Each row below holds a small network's activations on one input, seen along a few directions.
In each table, some parts of the input vary, and every possible input appears once, in random order.
A made-up example of a description, with smaller parts first: one of 8 places around a ring, together with either a single point or one of 9 places around a ring or (one of 3 separate values, together with one of 4 places along a line).
Shared parts are said once, and a part with two or three values counts as separate values.

Other details of the inputs vary at random and push rows far along two fixed directions, the same in every table; ignore that.

Rows:
row 1: [.03,-.07,.19,.13,-.22,-.17,.17,.33,-.45,.10,.13,-.14]
row 2: [.27,.25,.09,.29,-.10,-.12,-.08,.27,-.01,-.42,.63,-.01]
row 3: [.07,.19,-.14,.05,.11,.23,-.29,-.27,.63,-.49,.34,.13]
row 4: [-.06,-.18,-.28,-.16,.05,.20,.00,-.63,.27,.24,-.35,-.02]
row 5: [-.27,-.42,-.11,-.59,.03,.05,.24,-.47,-.26,.46,-.69,-.12]
row 6: [-.06,-.14,.01,.04,.15,.00,-.03,-.49,.36,.14,-.23,.07]
row 7: [-.02,-.03,.14,.04,-.18,-.08,.05,.49,-.51,.03,.00,.01]
row 8: [.22,.29,-.06,.14,-.08,.03,-.03,.43,.06,-.43,.62,-.09]
row 9: [-.18,-.25,.00,-.06,.13,.13,-.26,-.45,.29,.04,-.45,.24]
row 10: [-.31,-.22,.16,-.21,.02,-.14,.13,-.44,-.04,.78,-.62,-.02]
row 11: [.03,.13,.01,-.06,-.10,-.11,.27,.49,-.26,.23,.12,-.22]
row 12: [.11,.14,.00,.18,.10,.09,-.33,-.43,.57,-.47,.34,.21]
row 13: [-.37,-.44,.02,-.28,-.02,.05,.11,-.36,-.02,.68,-.75,-.14]
row 14: [.15,.05,-.06,.23,.08,.09,-.31,-.41,.59,-.52,.32,.17]
row 15: [.19,.17,-.10,.24,.13,.04,-.28,-.33,.60,-.53,.35,.17]
row 16: [.04,.00,.05,.02,-.14,-.09,.20,.47,-.34,.15,.10,-.25]
row 17: [-.32,-.28,.15,-.19,.04,-.13,.14,-.45,-.03,.79,-.63,-.03]
row 18: [.06,-.01,-.05,.21,.04,.16,-.29,-.46,.56,-.52,.29,.20]
row 19: [.07,.06,.11,.10,-.02,-.18,.10,.51,-.46,.09,-.06,-.03]
row 20: [-.17,-.04,.01,-.09,.18,.07,-.24,-.38,.26,.08,-.39,.26]
row 21: [-.21,-.33,.01,-.01,-.02,.09,-.14,-.62,.32,.11,-.34,.11]
row 22: [-.03,-.01,.16,.04,-.17,-.07,.05,.49,-.52,.04,.02,.02]
row 23: [-.24,-.45,-.15,-.58,.00,.05,.26,-.44,-.26,.41,-.71,-.15]
row 24: [.12,.07,.15,.15,-.07,-.26,.26,.36,-.34,.22,.12,-.18]
row 25: [.09,.09,-.07,.17,.19,.20,-.42,-.27,.53,-.61,.19,.33]
row 26: [.07,.00,-.21,.14,.10,.31,-.22,-.26,.60,-.59,.27,.09]
row 27: [.03,.21,.17,-.02,-.02,-.16,.11,.48,-.40,.19,.03,.03]
row 28: [.21,.15,.03,.28,-.02,.05,-.13,.44,-.12,-.59,.42,.12]
row 29: [.21,.15,-.09,.28,.17,.05,-.26,-.33,.58,-.56,.35,.16]
row 30: [-.04,-.20,-.27,-.09,.09,.20,.03,-.62,.26,.21,-.36,-.04]
row 31: [-.01,.07,.21,.03,-.09,-.14,.01,.47,-.49,.12,.04,.03]
row 32: [-.05,-.29,-.23,-.39,.14,.16,.09,-.51,.09,-.12,-.35,-.04]
row 33: [.11,.10,-.01,.22,.12,.10,-.33,-.44,.59,-.48,.35,.21]
row 34: [.04,.09,.01,-.02,-.09,-.13,.22,.47,-.32,.18,.08,-.23]
row 35: [.14,.16,-.10,-.05,-.16,-.06,.25,.29,-.45,.25,.20,-.23]
row 36: [-.14,-.14,-.05,-.05,.17,.08,-.22,-.36,.28,.04,-.42,.23]
row 37: [.13,.25,-.09,.16,.28,.17,-.33,-.18,.57,-.56,.29,.34]
row 38: [-.04,.01,.04,-.05,-.24,-.02,.19,.46,-.37,.13,.15,-.20]
row 39: [.00,.20,.05,-.09,-.12,-.14,.18,.45,-.32,.23,.12,-.18]
row 40: [-.12,-.28,.05,.04,.07,.03,-.14,-.59,.33,.10,-.30,.08]
row 41: [.29,.34,-.10,.20,.04,.01,.10,.48,.10,-.41,.59,-.12]
row 42: [.14,.25,-.05,.12,-.11,.10,-.04,.40,.02,-.44,.62,-.05]
row 43: [.13,-.01,-.10,-.33,-.11,-.08,.33,.31,-.56,-.06,.10,-.23]
row 44: [-.06,.08,.08,-.09,-.23,-.03,.16,.45,-.38,.15,.16,-.17]
row 45: [-.05,-.30,-.24,-.36,.15,.16,.10,-.51,.09,-.12,-.36,-.05]
row 46: [-.12,-.10,-.12,-.10,.16,.14,.01,-.33,.41,.13,-.25,-.01]
row 47: [-.25,-.36,-.10,-.60,.01,.05,.24,-.45,-.27,.45,-.69,-.11]
row 48: [.10,-.03,.20,.17,-.16,-.24,.17,.34,-.42,.15,.12,-.18]
row 49: [-.13,-.05,.04,-.03,.09,-.03,-.15,-.53,.33,.17,-.24,.13]
row 50: [.15,.23,.07,.20,-.04,.05,-.18,.41,-.12,-.53,.49,.18]
row 51: [.15,.19,-.09,-.07,-.17,-.06,.25,.28,-.44,.26,.17,-.22]
row 52: [.07,.09,.13,.05,.00,-.15,.15,.51,-.41,.13,-.01,-.03]
row 53: [-.16,-.12,-.03,-.05,.18,.08,-.22,-.38,.28,.05,-.41,.24]
row 54: [.16,.23,-.11,.18,.26,.17,-.31,-.17,.57,-.59,.28,.32]
row 55: [.04,.07,-.01,.17,.04,.15,-.32,-.46,.54,-.48,.29,.23]
row 56: [.27,.37,.06,.28,-.02,-.16,-.06,.30,.01,-.38,.65,.02]
row 57: [-.32,-.34,.11,-.17,-.02,-.15,.08,-.46,-.06,.73,-.70,-.03]
row 58: [.11,.22,-.09,.17,.25,.15,-.39,-.20,.52,-.58,.24,.34]
row 59: [.02,.15,.02,-.06,-.10,-.11,.27,.48,-.26,.25,.14,-.21]
row 60: [.00,.11,.22,.00,-.10,-.14,.01,.46,-.48,.12,.03,.04]
row 61: [-.02,-.04,.04,-.02,-.20,-.02,.21,.47,-.38,.10,.11,-.22]
row 62: [.20,.22,-.08,.24,.17,.06,-.21,-.32,.64,-.50,.43,.18]
row 63: [.26,.35,-.12,.15,-.04,-.02,.00,.47,.07,-.43,.59,-.09]
row 64: [.30,.31,.00,.28,.11,-.03,-.04,.49,-.02,-.50,.46,.09]
row 65: [-.08,-.12,-.01,.00,.11,-.01,-.05,-.49,.38,.16,-.23,.08]
row 66: [.22,.15,-.35,.07,.10,.27,-.15,-.44,.50,-.39,.29,.06]
row 67: [.14,.33,-.17,.06,.18,.20,-.18,-.16,.66,-.48,.42,.12]
row 68: [.04,-.08,.18,.17,-.22,-.18,.18,.34,-.45,.09,.13,-.16]
row 69: [.06,.07,.12,.06,-.03,-.17,.08,.50,-.46,.09,-.04,-.02]
row 70: [.05,.08,.00,.01,-.08,-.14,.23,.47,-.32,.17,.06,-.24]
row 71: [-.18,-.04,-.10,-.15,.15,.14,-.03,-.37,.43,.20,-.21,.03]
row 72: [-.03,-.02,.02,-.05,-.24,-.02,.19,.47,-.37,.12,.12,-.21]
row 73: [-.26,-.29,.06,-.03,.01,.10,-.16,-.66,.32,.15,-.30,.14]
row 74: [.11,.05,.14,.16,-.11,-.28,.19,.35,-.39,.18,.09,-.17]
row 75: [-.02,.08,.08,-.06,-.16,-.09,.16,.45,-.34,.21,.16,-.20]
row 76: [-.41,-.52,.11,-.20,.01,.08,-.02,-.37,-.17,.53,-.88,.11]
row 77: [.06,.11,.11,.02,-.04,-.16,.14,.52,-.40,.15,.00,-.01]
row 78: [.01,.13,.01,-.05,-.12,-.14,.20,.47,-.31,.21,.11,-.21]
row 79: [-.05,.06,.20,.00,-.16,-.08,.02,.47,-.52,.07,.04,.05]
row 80: [.04,.00,.18,.07,-.08,-.13,.05,.49,-.49,.06,-.01,-.02]
row 81: [-.40,-.28,.00,-.32,.02,-.01,.11,-.33,-.01,.75,-.69,-.10]
row 82: [-.19,-.23,-.11,-.14,.05,.17,-.11,-.44,.40,.13,-.32,.01]
row 83: [.05,-.02,.16,.10,-.07,-.14,.06,.50,-.49,.05,-.03,-.03]
row 84: [-.22,-.37,-.15,-.28,-.01,.08,.20,-.53,-.12,.74,-.73,-.16]
Description of these inputs: one of 6 places along a line, together with either one of 2 separate values or (one of 3 separate values, together with one of 4 places along a line).
Changing only the place on the line of 6 turns row 2 into row 14. The same change can be made to row 43. Which row results? -> row 23
Changing only the place on the line of 6 turns row 4 into row 84. The same change can be made to row 7. Which row results? -> row 76
Changing only the place on the line of 6 turns row 48 into row 40. The same change can be made to row 74. Which row results? -> row 29
Which other rows does row 75 become when the place on the line of 4 takes its other values? List them by row number. -> row 42, row 71, row 81
Which other rows does row 25 become when the choice among 3 separate values takes its other values? List them by row number. -> row 2, row 8
Which other rows does row 10 become when the choice among 3 separate values takes its other values? List them by row number. -> row 27, row 67
Which other rows does row 35 become when the choice among 2 separate values takes its other values? List them by row number. -> row 5

Rows:
row 85: [.39,.33,-.11,-.01,-.01,.01,.20,.64,-.54,-.48,.55,-.06]
row 86: [-.09,-.25,-.08,-.15,-.30,.00,.23,.32,-.58,.26,-.19,-.28]
row 87: [-.03,.06,-.24,-.26,-.02,.30,-.16,-.23,.35,-.50,.26,.04]
row 88: [.17,.07,-.19,.27,-.06,.10,-.13,-.27,.53,-.28,.40,-.07]
row 89: [-.19,.17,.14,-.18,-.15,-.09,.11,.63,-.27,.36,.01,-.13]
row 90: [.17,.31,-.05,-.09,.06,-.13,.06,-.17,.14,-.03,.30,-.06]
row 91: [.06,.29,.03,-.04,-.28,-.18,.26,.46,-.27,.17,.54,-.32]
row 92: [.34,.14,-.15,.03,-.03,-.07,.08,.36,-.43,-.41,.27,-.09]
row 93: [-.05,.03,.34,.41,-.11,.07,-.58,-.18,.23,-.46,.38,.40]
row 94: [.18,-.06,-.03,.20,.15,-.10,-.03,-.51,.43,-.23,.12,.09]
row 95: [.18,.41,.04,.15,.12,-.12,.10,.74,-.31,-.08,.26,.07]
row 96: [-.06,-.08,.29,.06,.05,-.29,.19,.43,-.45,.36,-.38,-.03]
row 97: [.02,.02,.05,.32,.13,.17,-.28,.02,.57,-.51,.22,.14]
row 98: [-.05,-.41,-.08,-.17,.18,.09,-.06,-.64,.15,-.15,-.47,.12]
row 99: [.13,.16,-.13,.21,.33,.08,-.32,-.13,.48,-.33,-.04,.25]
row 100: [-.18,-.41,.11,-.14,-.26,-.06,.28,.25,-.59,.23,-.24,-.28]
row 101: [-.26,-.21,-.09,.03,.11,.21,-.25,-.30,.50,.19,-.49,.10]
row 102: [-.21,.09,.15,-.31,.06,-.24,.19,.36,-.44,.63,-.41,-.03]
row 103: [.55,.44,-.08,.34,-.06,-.23,.08,.40,-.12,-.39,.77,-.13]
row 104: [-.16,-.21,-.17,-.53,.17,.16,-.05,-.64,.17,.07,-.47,.12]
row 105: [-.25,-.23,.37,.12,-.01,-.15,-.37,-.55,-.01,.17,-.45,.51]
row 106: [-.16,-.10,.05,-.07,-.22,-.07,.36,.11,-.33,.70,-.14,-.29]
row 107: [.09,.05,-.28,-.01,.03,.42,-.13,-.14,.37,-.64,.32,.09]
row 108: [-.11,-.31,.09,.10,-.14,-.09,.15,-.26,.11,.28,-.08,-.18]
row 109: [-.45,-.28,.05,-.20,.06,.18,.02,-.12,.07,.74,-.76,.02]
row 110: [-.03,-.04,-.09,-.07,.18,.04,.08,-.59,.25,.32,-.29,.02]
Describe the family of inputs behind these rows. -> one of 2 separate values, together with either a single point or (one of 3 separate values, together with one of 4 places along a line)
Changing only the choice among 2 separate values turns row 93 into row 105. The same change can be made to row 109. Which row results? -> row 95
Which other rows does row 99 become when the place on the line of 4 takes its other values? List them by row number. -> row 95, row 96, row 102
Which other rows does row 88 become when the choice among 3 separate values takes its other values? List them by row number. -> row 86, row 101
